A small network was shown many inputs. Here are its activations along a few directions, one row for each input.
In each table, some parts of the input vary, and every possible input appears once, in random order.
A made-up example of a description, with smaller parts first: one of 2 separate values, together with either a single point or one of 9 places around a ring or (one of 4 places along a line, together with one of 5 places around a ring).
Shared parts are said once, and a part with two or three values counts as separate values.

Other details of the inputs shift rows strongly along two fixed directions, in all tables alike. That doesn't count.

Rows:
R1: [  1 -17   4 -22   6   2   1 -12  -6  -3  -7]
R2: [ -2   2 -13  11  -6  -5   0   4   2  -2   1]
R3: [  3  -7  13 -22  21   7  -4  -7   1  -2  -2]
R4: [17 45 -1  0  5  9  9 18  4 10 -8]
R5: [ -4  -3 -15  13  -8  -8  -1   4   2  -3   2]
R6: [  4  -3  13 -21  20   4  -4  -6   2  -1  -1]
R7: [16 47 17  4 14  9  9 20  6 15 -6]
R8: [-7 -4 -1 16 -3 -9  1  2  1 -2  9]
R9: [ -6 -12  -4  -3  -5   3  -4  -5   2  -5   1]
R10: [15 48 14  3 12 11 13 18  3  9 -3]
R11: [ -3  -1 -16  13  -8  -8  -1   2   2  -1   3]
R12: [  5  -6   8 -25   8  13  -4  -6  -6  -4  -4]
R13: [ 0  1 -3 -3 -3  7 -1 -1  3 -1 -1]
R14: [-4  5  0 15 -2 -7  1  2  1  0  7]
R15: [-4 -5  4 -2  5 -3 -1 -4  0 -3  7]
R16: [-3 -6  5  2  7 -6 -4 -2  3  2  4]
R17: [ -7  -4  -7  14 -13  -1  -1   2   3  -1   2]
R18: [  5  -8   7 -24   6  10  -5  -7  -6  -2  -2]
R19: [ -7 -10  -6  15 -16  -6  -4   1  -4   0   4]
R20: [  2  -9   2 -25   7  12  -3  -9   2  -5  -2]
R21: [  6 -11   5 -25   8   4   3 -11  -5  -1  -8]
R22: [ -7  -7 -16  15 -10 -11  -3   2   1  -4   3]
R23: [-1 -2 -2 -3 -3  8  0 -1  2 -2  0]
R24: [ -2  -1  -3  12 -10  -6   6   1  -4   4  -5]
R25: [-2 -7  0 -1 -6  2 -3 -1 -5 -1  1]
R26: [ -4  -6  -5  14 -12  -9   5   0  -3   3  -3]
R27: [  1   5  -3  13 -12  -1  -2   5  -3   4   2]
R28: [ -2 -17   9 -17  16   0  -7  -9   2  -4   2]
R29: [  2   1  -4  13 -11  -7   5   1  -2   4  -4]
R30: [-10  -8  -3  18  -6 -12  -1   0   1  -3  10]
Description of these inputs: one of 5 places along a line, together with either one of 2 separate values or one of 4 places along a line.
Q: The inputs of R26 and R29 match in every part but the place on the line of 5. If R17 is changed in the same way as R26 into R29, which row does it become?
A: R13
Q: Change only the place on the line of 5 in R22. List by row number the other rows that result.
A: R2, R4, R5, R11
Q: Which other rows agree with R10 in the place on the line of 5? List them by row number.
A: R2, R3, R12, R23, R24
Q: Change only the choice among 2 separate values in R6. List by row number the other rows that result.
A: R14

Rows:
R31: [  1 -19  -1 -28  -1  14  -5 -13  -4  -6  -4]
R32: [-10 -10 -12  18  -6 -13  -8   2   7  -3  11]
R33: [ -3   5 -19  25 -20 -13   8   8  -1   4  -5]
R34: [-11 -18  -1  28 -13 -19  -3  -1  -2   4   5]
R35: [  3 -21  19 -33  20   8  -6 -14  -2  -2  -6]
R36: [11 32  0 -3 16  3  8 10  8  3 -3]
R37: [ -8 -18   0 -16   9   6 -11  -9   5  -9   9]
R38: [ -6 -25   8  -7   4  -7  -2 -12  -7  -5   4]
R39: [ -6 -14 -15  16 -20  -4  -4  -1   0   1  -2]
R40: [ -2 -30  18 -36  18   6  -4 -21  -9 -11   1]
R41: [ 24  51   6 -11   3  20  15  18  -4  10 -15]
R42: [  6 -18  -1 -39   9  13  -5 -15  -6  -6 -10]
R43: [13 47  6  5 10 12  4 20 11 11 -4]
R44: [17 57 12 -8 17 20  9 19  5  6 -3]
R45: [-5 -6 -5 -1  6 -2 -4 -2  2 -7 10]
R46: [-12  -2 -21  45 -38 -15   2   8  -3   1   7]
R47: [ -5   2  -2  31  -9 -21   8   4   0   7   1]
R48: [ -8 -13   8  13  -7  -6  -2  -2  -1   3   5]
Q: The inputs of R48 and R31 match in every part but one. If R34 is changed in the same way as R48 into R31, which row does it become?
A: R42
Q: What is each input in this table made of?
A: one of 3 separate values, together with either a single point or one of 5 places around a ring
Q: Which other rows agree with R43 in the choice among 3 separate values? List them by row number.
A: R32, R36, R37, R44, R45
Q: Change only the choice among 3 separate values in R41. List by row number the other rows that result.
A: R38, R45

Rows:
R49: [-14 -21 -29  30 -26 -25  -5  -2  -3   0   3]
R50: [-24 -24   9  44 -14 -17 -11  -3   7   4  22]
R51: [  6 -30  -5 -55   3  25 -12 -24  -6 -15  -5]
R52: [-13 -20 -10  38 -11 -32   9  -4  -7  -2  10]
R53: [  3 -30  22 -40  42  -6   2 -26   2  -5  -4]
R54: [16 52 19  6  9 13  6 21  0 10  6]
R55: [ 25  53 -10  -7  -9  11  14  16   0  11 -19]
R56: [-20 -24   3  43 -25 -27   4  -3 -11  -1   9]
R57: [ 13 -30  -7 -55   9  11   7 -25 -10 -11 -19]
R58: [-12 -25 -27  36 -26 -26   7  -3  -6   3  -2]
R59: [ 19  49   5  -3 -19  30  12  18  -2  13 -13]
R60: [ -5 -22 -16 -52  27  21 -14 -18   5 -22   1]
R61: [  9 -35   6 -47  29   3   0 -21  -8  -8 -14]
R62: [ 22  51   5   2  10   3   8  24   2  15 -14]
R63: [-18 -23 -23  33 -32 -11 -12   0  -1  -1  11]
R64: [16 47 19  6  0 23  5 24  0 18 -8]
R65: [ 6 57  9  6 29  7  6 27 26  7 10]
R66: [19 50 11  4  4 18  2 25  4 16 -6]
R67: [-13 -27 -18  29 -47 -14   7  -4  -9   1  -6]
R68: [-20 -20   1  42 -10 -23 -13  -1  11   3  24]
R69: [-26 -13 -25  35  -7 -20  -7   6  10 -16  28]
R70: [ 18  58 -22  -1  -2  25   7  19  13  -3 -10]
R71: [ -1 -32  11 -49   9  26 -12 -21  -9  -9  -4]
R72: [  1 -28  19 -43  40  -6 -10 -24   5  -8   3]
R73: [-16 -29  -3  38 -28 -22  -1   0  -7   4  -2]
R74: [14 54 -8  5 16 16  2 29 16  1 -2]
R75: [ -4 -30  26 -43  21  18 -11 -21 -10 -14   9]
R76: [18 54 12  3 14 -2 12 19 -1  9 -3]
R77: [ -2 -34  37 -39  31   2  -4 -28  -3  -5  -5]
R78: [-18 -28 -11  33 -36 -18   3  -2 -10   4  -3]
Q: The inputs of R72 and R49 match in every part but one. If R53 is changed in the same way as R72 into R49, which row does it become?
A: R58
Q: What is each input in this table made of?
A: one of 5 places along a line, together with either a single point or one of 5 places around a ring
Q: Which other rows agree with R67 in the place on the line of 5? List them by row number.
A: R51, R55, R57, R59, R70
